A small network was shown many inputs. Here are its activations along a few directions, one row for each input.
Each table varies a few parts of the input and shows all the possible inputs, shuffled.
Descriptions start from the smaller parts, as in this example, which fits no table here: one of 6 places along a line, together with either a single point or one of 11 places around a ring or (one of 2 separate values, together with one of 8 places around a ring).
Shared parts are said once, and a part with two or three values counts as separate values.

Other details of the inputs vary at random and push rows far along two fixed directions, the same in every table; ignore that.

A family of inputs:
x1: [ 2 -6 -3 -3 -3 -2  2  1  2  3  6]
x2: [ 4 -5 -1 -4  2  3  4 -3  1 -4 -4]
x3: [ 4 -7 -1  4  1  2  4  2 -1 -3 -5]
x4: [ 0 -4  0 -5  2 -4 -6 -1  1  0 -1]
x5: [-1 -6 -3  1  3 -6  1  2 -2  1 -1]
x6: [ 0 -5  0  0  2 -6 -6  1  0 -1 -2]
x7: [ 3 -5 -7 -1 -4  0  2 -1  2  0  7]
x8: [ 5 -4  3 -2  1  3 -3 -2  2 -6 -6]
x9: [-2 -5 -3 -6  3 -5  1 -3  0  1  1]
x10: [ 5 -6  2  3  0  2 -3  1  1 -6 -6]
x11: [ 3 -5 -7 -2 -4  1  1  1  0  0  6]
x12: [ 2 -3 -5  2  2 -1 -7  1  0 -2  0]
x13: [ -1  73  13  -5   4 -14  19  47   0 -11   9]
x14: [ 1 -2 -8 -4  3 -2  0 -4  2  1  2]
x15: [ 6 -6  5  4  3  4 -2  1  2 -5 -5]
x16: [ 0 -6  5 -3  3  3 -4  0  4 -5 -4]
x17: [ 1 -2 -5 -3  2 -1 -8 -2  1 -2  0]
x18: [ 0 -4 -4 -6  3 -4  1 -3  2  3  1]
x19: [ 5 -7  2  5  3  4  5  2  0 -3 -3]
x20: [ 1 -3 -1 -4  3 -4 -7 -2  3  1 -1]
x21: [ 2 -3 -3  2  2 -4 -6  0  3  1  0]
x22: [ 1 -4 -1  0  2 -5 -6  1  2  2 -1]
x23: [ 2 -2 -4 -2  2 -2 -7 -3  3 -1  1]
x24: [ 1 -5 -9  3  2 -2  0  2 -2  0  1]
x25: [-1 -5 -3 -7  3 -4  1 -2  0  2  1]
x26: [-1 -4  1 -4  2 -5 -7 -2  1 -1 -1]
x27: [-41  29  23  25 -25  33   3 -39 -21  33 -10]
x28: [ 1 -7 -2 -4 -3 -2  2  1  0  2  5]
x29: [ 0 -3 -8 -5  3 -1 -1 -3  0  0  2]
x30: [ 3 -3 -5  2  2 -3 -6 -1  2 -1  0]
x31: [ 2 -4 -8  4  3 -3  1  1  0  1  1]
x32: [ 7 -8  4  0 -3  6  6  0  2 -4  2]
x33: [ 3 -5 -4 -2 -4 -2  2 -1  3  2  6]
x34: [ 0 -7 -1 -3 -3 -3  2  0  0  0  5]
x35: [ 1 -7  5  2  2  2 -4  3  3 -5 -4]
x36: [ 6 -5  6 -1  3  5 -2 -2  3 -6 -4]
x37: [ 0 -8  1  3  3  2  3  4  1 -3 -3]
x38: [ 0 -6 -3  1  3 -5  1  3 -2  3  0]
x39: [ 1 -5 -6  3  2 -4  1  1  1  3  1]
x40: [ 4 -6  2 -2  4  5  5 -3  2 -4 -2]
x41: [ 1 -9  3 -1 -3  4  5  2  3 -4  2]
x42: [-38  33  19  26 -27  27  -7 -41 -20  36  -8]
x43: [ 1 -5  0  0  2 -5 -6  1  0  1 -1]
x44: [ 1 -3 -6 -5  3 -3  1 -4  3  2  2]
x45: [  4  72  18  -7  -4  -4  24  45   0 -19  10]
Each input here is: one of 5 places around a ring, together with either one of 3 separate values or one of 6 places along a line.
Q: Changing only the place on the ring of 5 turns x5 into x9. The same change can be made to x13. Which row results?
A: x18
Q: Change only the place on the line of 6 in x12. List by row number the other rows that result.
A: x6, x21, x22, x30, x43
Q: A walk changes only the place on the ring of 5. It starts at x42 and steps to x21. List the rest of the walk in order.
A: x39, x33, x44
Q: Change only the place on the ring of 5 in x19. List by row number the other rows that result.
A: x15, x32, x36, x40

A family of inputs:
x46: [-19   3  26   7 -15  23  -4 -20  -7   8  -9]
x47: [ 16 -54  -9   0  12   3  -5  -6   5 -18 -16]
x48: [-27 -27  24  23 -24  39 -13 -62 -16  31 -18]
x49: [-27 -29  19  39 -22  35 -12 -54 -21  33 -22]
x50: [-22  77  34  27 -26  27  39  20 -19   7   3]
x51: [-44 -23   1  17 -22  17 -18 -61 -20  47  -9]
x52: [ -8  48   4 -12   0 -11   3  10   1   6  10]
x53: [ 13 -47 -31 -14   4 -14 -20 -14   7  -3   7]
x54: [ -1  42  24   6   4   4  15  21   0 -10  -9]
x55: [ -3  39  -6   1 -13  -7  21  24  -4   7  22]
x56: [ 19 -54 -11   4   9   4  -9  -3   4 -17 -14]
x57: [-36 -18  -6  15 -26  25 -20 -66 -22  42  -7]
x58: [ 16 -56   0  -1  15  -3  -6  -6   7 -12 -14]
x59: [  6 -53 -25  -5  10 -22 -19  -4   5   4   2]
x60: [-25  10  -5   4 -10   7  -6 -26 -15  21  -3]
x61: [ 34 -29  -6 -15  17 -11  29  39  16 -35   5]
x62: [ 19 -61  -6  -8   4   9  18  -5   8 -12  -1]
x63: [  8 -52 -23  -9  16 -23 -14 -10   5   5   0]
x64: [-29  90  17  17 -20   2   4   7 -16  26   7]
x65: [ 30 -22  -4 -24  23 -11   5  31  15 -40  -6]
x66: [  8 -50 -31  -9  14 -17 -13 -10   2  -2  -3]
x67: [ -3  39  24   7  -7   4   3  29  -1 -12  -1]
x68: [-24  85  34  28 -14  26  16  14 -18   3  -8]
x69: [-22 -24  11  39 -24  41 -14 -58 -15  32 -20]
x70: [ -1  74   9 -29   8 -29   9  54   7 -18  21]
x71: [-25   8   3   3  -8   1  -7 -26 -13  28  -1]
x72: [-19   3  -9  17 -19   8  14 -15 -15  29   9]
x73: [ 33 -21   1 -23  26 -15   6  29  21 -33  -5]
x74: [ 19  78  26 -14   7 -11  18  59  14 -34   9]
x75: [ 10  79   3 -22   8 -30  10  52  11 -16  22]
x76: [  2  43  18  12   3   7  12  23  -1 -11  -7]
x77: [-37  87  22   8 -25   2   0   6 -15  21  13]
x78: [-25  88  39  11 -17  30  16   7 -14   1  -4]
x79: [ 22 -54  -6   5  13  -1  -7  -5  10 -10 -13]
x80: [-34  88  12  19 -18   5   7   9 -24  19   3]
x81: [ 10 -49 -26  -8  17 -21 -12 -12   8   6  -2]
x82: [ 22 -22 -23 -22  17 -37 -13  34  16 -18  15]
x83: [ 28 -19 -26 -18  26 -37  -5  30  17 -15   9]
x84: [-18  41   4  -3   1 -17   3  20  -5   5   6]
x85: [-28  83  47  13 -15  21  17   9 -17   7  -8]
x86: [ 30 -23   1 -22  14 -16  -4  34  22 -37   5]
x87: [-24  11  -5   5  -5   8  -5 -27 -13  24  -1]
x88: [-34  86  20  18 -16  -1   6  10 -22  26   5]
x89: [  7  75   4 -15   8 -33   7  60   4 -14  20]
x90: [-33 -17  -9  23 -25  25 -22 -66 -18  44  -2]
x91: [-28  90  45  27 -25  23  11  12 -19  12  -4]
x92: [ 21 -52  -1 -11  10   4  -8 -13  15 -12  -9]
x93: [ 36 -18  -3 -26  24 -10   4  27  24 -37   0]
x94: [ 36 -27  -3 -27  12  -6  26  34  20 -36  12]
x95: [-36 -19  -2  19 -18  19 -15 -66 -18  50 -11]
x96: [ 11 -47 -28 -19  13 -11 -15 -16   9   0   6]
x97: [ 11 -48 -30  -7  19 -18 -11 -13   8   4  -1]
x98: [ 27 -18 -21 -29  18 -36 -11  26  18 -18  17]
x99: [ 33 -21  -5 -14  30 -15   8  31  20 -36  -6]
x100: [ 11 -47 -28 -15  18 -15 -11 -17  10   4   0]
x101: [ 11 -57   2 -10  11   1  -8  -7  10 -13 -11]
x102: [-32  89  12  16 -24   6   3   9 -22  19   7]
x103: [ -4  48  -5   2  -1 -12   0  17  -1   6  10]
x104: [-28 -26  15  28 -18  44  -7 -62 -18  28 -23]
x105: [-36 -20   2  15 -23  19 -20 -66 -19  48  -5]
x106: [ 33 -20  -3 -23  28 -12   8  28  21 -36  -5]
x107: [-36 -27  -9  28 -28  24   7 -58 -24  49  -1]
x108: [ 37 -20  -8 -12  20 -10  -1  36  18 -38   1]
x109: [ 28 -26  -1 -12  21 -18  -1  40  17 -34  -2]
x110: [  9 -49 -31  -7  18 -15 -12 -11   5   1  -1]
x111: [ -9  38  27   5   1   2  11  26  -3 -12  -7]
x112: [ -7  -1  13  23 -25  29  18 -11 -10  11   0]
x113: [ 16  77  21 -15   3  -7  17  60   8 -41   8]
x114: [-22 -23  13  31 -26  42 -13 -64 -12  29 -16]
x115: [ 10  80  -1 -21  10 -27  11  51  11 -19  22]
x116: [ 22 -53 -11   2   4   5 -13  -4   7 -17 -10]
x117: [-34 -17  -5  17 -20  24 -17 -69 -16  47  -6]
x118: [ 16 -53 -31 -13  -3 -11   3 -10   9   3  19]
x119: [ 24 -58  -8  -5  -4  10  11  -5  12 -14   6]
x120: [ 35 -21   2 -21  17 -17  -2  31  21 -35   4]
x121: [ 13  76  24 -21   8  -5  20  59   7 -41   5]
x122: [-22 -26  15  38 -26  38 -15 -57 -15  34 -20]
x123: [ 17 -53  -8   1  17   5  -4  -7   7 -16 -14]
x124: [ 28 -18 -30 -18  28 -34  -4  30  17 -17   9]
x125: [ 22 -51  -9  -4   7   8 -11 -11  12 -18  -5]
x126: [ 28 -24 -26 -35  14 -26  17  29  17 -19  25]
x127: [-36 -26  -7  19 -29  26   7 -61 -22  49   1]
x128: [-19  12  -9  16 -13   7 -12 -21 -12  24   3]
x129: [ 26 -19 -31 -18  27 -32  -5  31  13 -20  10]
Q: Changing only one part turns x82 into x70. The same change can be made to x103. Which row results?
A: x117
Q: Changing only one part turns x109 into x111. The same change can be made to x124. Which row results?
A: x97
Q: What is each input in this table made of?
A: one of 2 separate values, together with one of 6 places around a ring, together with either a single point or one of 6 places along a line
Q: Change only the choice among 2 separate values in x95. List by row number the other rows that result.
A: x73
Q: Change only the place on the line of 6 in x98. List by row number the other rows that result.
A: x53, x75, x77, x90, x115

A family of inputs:
x130: [ 57 -84 -51 -45  35 -30   2  12  29 -29  13]
x131: [ 60 -82 -32 -50  23 -50 -17  36  39 -39  27]
x132: [ 12  60  16 -18   0 -33  -7  55  12 -20  21]
x133: [ 11  61   4 -26  -1 -15   4  53  12 -25  29]
x134: [  9  58 -10   8   4 -14  11  42  -1 -16   3]
x135: [-4 63  5  6 10 -7 -4 15 -8  2 -6]
x136: [ -7  39  55  32 -16  50  43  11 -13 -17 -18]
x137: [  4 -48 -26  18   1   2 -33 -36  -1   7 -14]
x138: [-31  71  19  14 -15  20 -12 -28 -20  28  -7]
x139: [ 42 -88 -47 -26  53 -44  -4  25  30 -25  -3]
x140: [-29  69  17   6 -21  25   1 -31 -19  30   3]
x141: [-19  68  10  11 -18  10 -14  -8  -8   5   0]
x142: [-30  63   8  27 -17  23  23 -20 -28  33   2]
x143: [ 19 -59 -30 -16  -4  -4  -4   0  13  -5  19]
x144: [ 42 -90 -47 -32  48 -40  10  20  30 -26  11]
x145: [-42 -46  -8  17 -22  33  -2 -87 -14  58  -8]
x146: [  2  57   8 -11  -1 -12 -12  41   6 -17  17]
x147: [  5 -51 -28  16  10   3 -11 -32  -8  20 -16]
x148: [ 34  63 -15 -36  10 -28  28  71  21 -45  28]
x149: [-19 -65  37  59 -25  70   2 -65 -20  19 -49]
x150: [-10 -49 -12  -6  13  -2 -27 -44   8  17 -10]
x151: [-23  50  11 -22  -6 -10  27  16 -10   8  11]
x152: [-18 -55  -6  16 -39  17  -9 -56  -9  44   8]
x153: [ -8  46  63  33  -9  44  13  11  -8 -20 -34]
x154: [-11  48   5 -16  12 -24  33  40  -9  -6  12]
x155: [-22 -55 -18  33 -25  26  -8 -50 -18  36   4]
x156: [-15 -59 -17   5   9 -11  -7 -26 -13  22 -17]
x157: [-36 -48  -6  45 -28  31 -41 -69 -22  47 -15]
x158: [ 56 -87 -57 -22  30 -32   1  20  26 -39  14]
x159: [-30  69  13  13 -33  26  -3 -28 -15  21   6]
x160: [ -2 -58  40  19 -21  63  -2 -57  -3  -2 -30]
x161: [ 13  60   9 -50  33 -50   6  72  14 -39  13]
x162: [ -1 -59 -26  23  -5   5 -19 -18  -5  16  -4]
x163: [ 54 -78 -40 -63  52 -48  -8  28  45 -42  16]
x164: [-10  55  14 -37   8 -22  12  29   0  -9  13]
x165: [-34  54  21  40 -34   8   4  -2 -25  38   0]
x166: [-18 -57  -8  32 -30  13  -5 -50 -16  43   5]
x167: [ 12  58  12  -4   5 -37  -3  63   7 -18  13]
x168: [-35  67  18  16   4   0  -1  -3 -11  22 -10]
x169: [-16 -56 -11   0  12 -13 -24 -32  -9  18 -18]
x170: [ -8  46  59  17 -26  55  39   4  -8 -15 -16]
x171: [ 43  49  50 -23  24   2  20  80  26 -78 -11]
Q: What is each input in this table made of?
A: one of 6 places around a ring, together with either a single point or one of 6 places along a line
Q: Changing only the place on the ring of 6 turns x165 into x152. The same change can be made to x147. Which row results?
A: x130
Q: List by row number the other rows that have the place on the ring of 6 in common with x160.
A: x131, x133, x140, x159, x163, x164
Q: Change only the place on the line of 6 in x154. List by row number the other rows that result.
A: x142, x144, x155, x158, x166
